[62, 124, 205, 167, 148, 113, 160]
205
[7, 7, 8, 0, 7, 6]
7
[8459, 8619, 6024, 7869, 2665]
8459
[[3, 4, 4, 7, 4, 0], [7, 4, 0, 3, 4, 4]]
4
[[480, 696, 560, 792, 537], [247, 690, 486, 781, 545]]
247
[[90, 24, 23, 60, 46], [90, 83, 87, 58, 69]]
90
[922, 283, -936, -358, 747]
922
[[2946, 6068, 7817, 6484, 6686, 6533], [1452, 7687, 6310, 8220, 8429, 8215]]
7687
[[4465, 8883, 5518, 3244, 4116], [5064, 3708, 6643, 5252, 7073]]
5064
---
[[ -4  29  14 -13]
 [ -3  27  10 -12]
 [  1  23  13 -14]] => -3

[[ -9 -30  16 -24  16 -26  20]
 [-14 -30  13 -27  24 -24  17]
 [-10 -34  23 -26  16 -22  24]] => -14

[[ 27  31  -2  23]
 [ -5 -29  21 -24]
 [ 29  24   4  22]] => -5

[[ -1  13   1 -17  16  20   0]
 [ -4   8   6 -18  13  14  10]
 [ 16  -4 -25  25 -25  -2 -25]] => -4

[[ 8  5 33  1]
 [-9  4  3  8]
 [-9  4 -2  5]] => -9

[[ -2   4  -2  -2]
 [  6 -14   1   9]
 [-10  27   7 -18]] => 6
---
[[ -2  -6  -5   4  -3   4]
 [  6  26  26 -12  16  -4]
 [  1   1   1   0   1   0]] -> -3

[-29  -8  20  -4 -26 -25 -17] -> -25

[ 13 -27  22  10  12 -24 -16] -> -24

[-28 -15   9   6] -> 9

[13  1 20 33 15] -> 33

[[-27  20  -6   0]
 [  3  -4  -5   2]] -> -6

[[ -1   4  -1   0   0   2]
 [  8  -1 -34  32 -10 -10]] -> 0

[-18   8   4   6   9 -27  12] -> -27
---
[[ -1  25 -12  11 -24  -7  14]
 [ -6 -20  34  -9 -31  13  -8]] -24

[  8 -24   4 -31   7   3   4] -24

[[ -8  11   7 -29  -1   5]
 [ -4   9   6 -21   2   6]] -21

[[-12   2  28   5]
 [ 32  26 -10  21]] -10

[-17   3  31   3  23  16  -5] -5

[ 10  26  11  25 -13] 10

[-3 -8 27 15 -9  1 19] -8

[-28  -2  -9  10] -9

[ -2  10  21  27 -16 -10  -5] -10

[  5 -16   1 -26 -10] -16
---
 12  -24    0  -21
-17   26    6   26
yields 12, 26

 -5   -1    4   19    8
  8  -13  -25   -7    0
yields -5, 0

-11  -17  -25   18   -9 yields -11, -9

 -7   -2   -9    0   14    4  -26 yields -7, -26

-28   -2    9   -4    0   -5 yields -28, -5

28  -1  14  -3  10 yields 28, 10

 26    6    6    4   12
  3   -5   -5    6   27
 -5  -30  -30   26   -8
yields 26, -8

  2   -2    0    3
 -3    3  -13   -4
-29   -1   -4   -2
yields 2, -2

  0    9   -4   33   -5  -20   -7 yields 0, -7

-1   0  21  33  16 yields -1, 16
---
[[ 13  21 -13  11  -2 -10]
 [ 20  -4 -29  27   3   5]
 [ 16  25 -12  10  10 -22]] -> 13

[[ 22  11   0   6  10  -2]
 [-14  14  34   7  17  15]
 [ 22   2 -12 -14   8  -1]] -> 22

[[ -6   7  -8  21  -6 -13  -3]
 [  5   5   2   4   0   3  -2]
 [ -1 -24  14  27 -16   9  16]] -> -6

[[ -3   0  -3  15 -25]
 [  2   8   7  -5 -14]
 [ -1  -7 -10  10  -5]] -> -3

[[ 11 -26  -3  -9  14]
 [ 17 -12  -9  -3   5]
 [ -8 -23  13  -5  23]] -> 11

[[  6  -6  -2   3   0   0  -2]
 [-26  27  10 -14   2   2  10]
 [ 18 -18  -7  10  -1  -1  -7]] -> 6
---
array([ 1.50, -1.26,  0.91,  1.13,  0.01]) => 1.50, 1.13

array([-1.300,  1.428, -1.015, -1.206, -0.604,  0.852,  0.218]) => 1.428, 0.852

array([ 110.1,  -95.4,  146.2,   -1.0,  166.9,  -31.1, -177.6]) => 166.9, 146.2

array([[-121.4,  -97.5, -141.4,   21.7,  171.0, -184.5],
       [-121.6, -155.2, -154.3,   50.5,  -70.2, -152.3],
       [-170.8, -155.4, -139.0, -127.5, -113.7, -143.9]]) => 171.0, 50.5

array([  74.16,  129.81,  -30.98, -101.12, -157.48, -105.15,  -90.65]) => 129.81, 74.16

array([[ -8.4,  -3.3,  16.0, -21.9],
       [ 17.5,  -4.9, -15.9,  13.3],
       [-13.0,  18.9,  10.0,  10.1]]) => 18.9, 17.5

array([ 1.318,  0.696,  0.926, -1.441, -0.829]) => 1.318, 0.926

array([ 10.9, -14.7, -13.6, -12.9,   8.8]) => 10.9, 8.8
---
[[6.613, 7.805, 51.881, -18.118, -2.658, -33.958],
 [-212.709, 163.037, -114.754, 175.053, -43.771, -221.341]] → -2.658

[[2.32, 2.08, -0.72, 1.14, 0.03, -1.36, 2.20],
 [1.90, 1.72, -0.64, 1.07, 0.03, -1.02, 1.81],
 [-1.99, -1.62, -0.11, 0.60, 0.01, 2.34, -1.85]] → -1.02

[[-15.82, 6.79, 21.34, -7.92],
 [16.04, -20.82, -9.03, -16.49],
 [20.23, 2.87, -20.75, 17.61]] → -9.03

[[0.096, 0.042, 0.023, 0.096, 0.069, 0.083],
 [0.020, 0.030, 0.114, -0.168, 0.029, 0.131],
 [0.221, 0.135, 0.141, 0.061, 0.149, 0.088]] → 0.029

[[-16.35, -16.71, 4.71, 6.65, 16.80],
 [-15.12, -3.66, 4.58, 2.93, -10.02]] → 6.65

[[95.72, 18.48, 47.50, -27.88, -59.40],
 [86.87, 82.95, -206.89, -127.85, 119.55]] → -27.88
---
(13, -23, -5, -28, 7) value 13, 7
(-28, -12, 20, -34, 8, -5, -7) value -28, -7
(-13, 24, -16, -24, 21, -29) value -13, -29
(-16, 13, -2, 28, -8, -12) value -16, -12
((17, -10, 24, -8, -5), (17, 24, -1, -19, -6)) value 17, -6
((-14, 11, 11, -34), (-22, -13, 10, -10), (2, -32, -11, -5)) value -14, -5
(-30, -6, 5, 17, -15, -2) value -30, -2
((5, 15, -6, 18, -2, 18), (-8, -26, 12, -31, 4, -31)) value 5, -31
(29, -7, 19, -28) value 29, -28
(19, 12, -9, 26) value 19, 26
---
array([[-11,  20,   0,   5, -14,  -7,   9],
       [  9,  -8,   1,  -5, -12,  -2,   0],
       [ -4,   2,   7, -15,  25,  12,  -5]]) --> -2

array([[ 19,  -2,  -5,  11],
       [-10,  31, -24,  16]]) --> -24

array([[ 10,   4,  -8,   6,  -8,  10],
       [-18,  -9,   6, -19,  -4, -11],
       [ 28,  11, -22,  23,  -7,  28]]) --> -4

array([[ -2,   1,  -3,   0,   3,  -1,   3],
       [ 12,  -6,  14,   0, -13,   5, -13],
       [-23,  11, -26,  -1,  25,  -9,  25]]) --> 5

array([[ 11,  -8,   9, -15,   5,  -8],
       [-19,  14, -15,  27,  -9,  14]]) --> -9

array([[-12, -15,  -3,   3,  14],
       [  7,  14, -15,   8,  -7],
       [  7,  24, -14,  14,   1]]) --> 8

array([[ 24,  -5,   3,   8],
       [-20,  13, -18, -16]]) --> -18

array([[  2,  -3,   6,   0,  -6,  20,  -1],
       [ -3,   3,  -5,  -1,   4, -18,   0],
       [  3,  -4,   9,   0,  -9,  30,  -2]]) --> -18

array([[ 19, -20,  16, -17,  16],
       [ 18, -24,  11,  12, -26]]) --> 12
---
[ 11   1   4 -13 -25 -22 -10]	-13, 11

[[ -8  -8  -8   7  -7]
 [ 15  15  15 -12  12]
 [-26 -26 -26  20 -20]]	15, 20

[-9 -5 26 20 23]	26, 26

[-33 -29 -31  -5   5   9  25]	-5, 25

[[  1   7 -25  25  -6]
 [  5   6   7 -17   0]
 [  7  -9 -10 -13  11]]	7, 25

[10  6 28 13 27 11 34]	13, 34

[[ -6  13  -6   6  -5  19 -13]
 [  1  27  -9 -13  16   3  11]
 [ 21   9   1 -30 -12   5  26]]	-13, 27
---
[-12 -16 -31 -17  -7  -5   6] ans = -7
[-20   2  -8  20  34] ans = -8
[31 -9 15 10 -6 21] ans = 10
[  1 -26   0 -18   0   6] ans = -18
[-10  33   4  -2  14 -17   0] ans = 14
[25  6  9  6] ans = 6
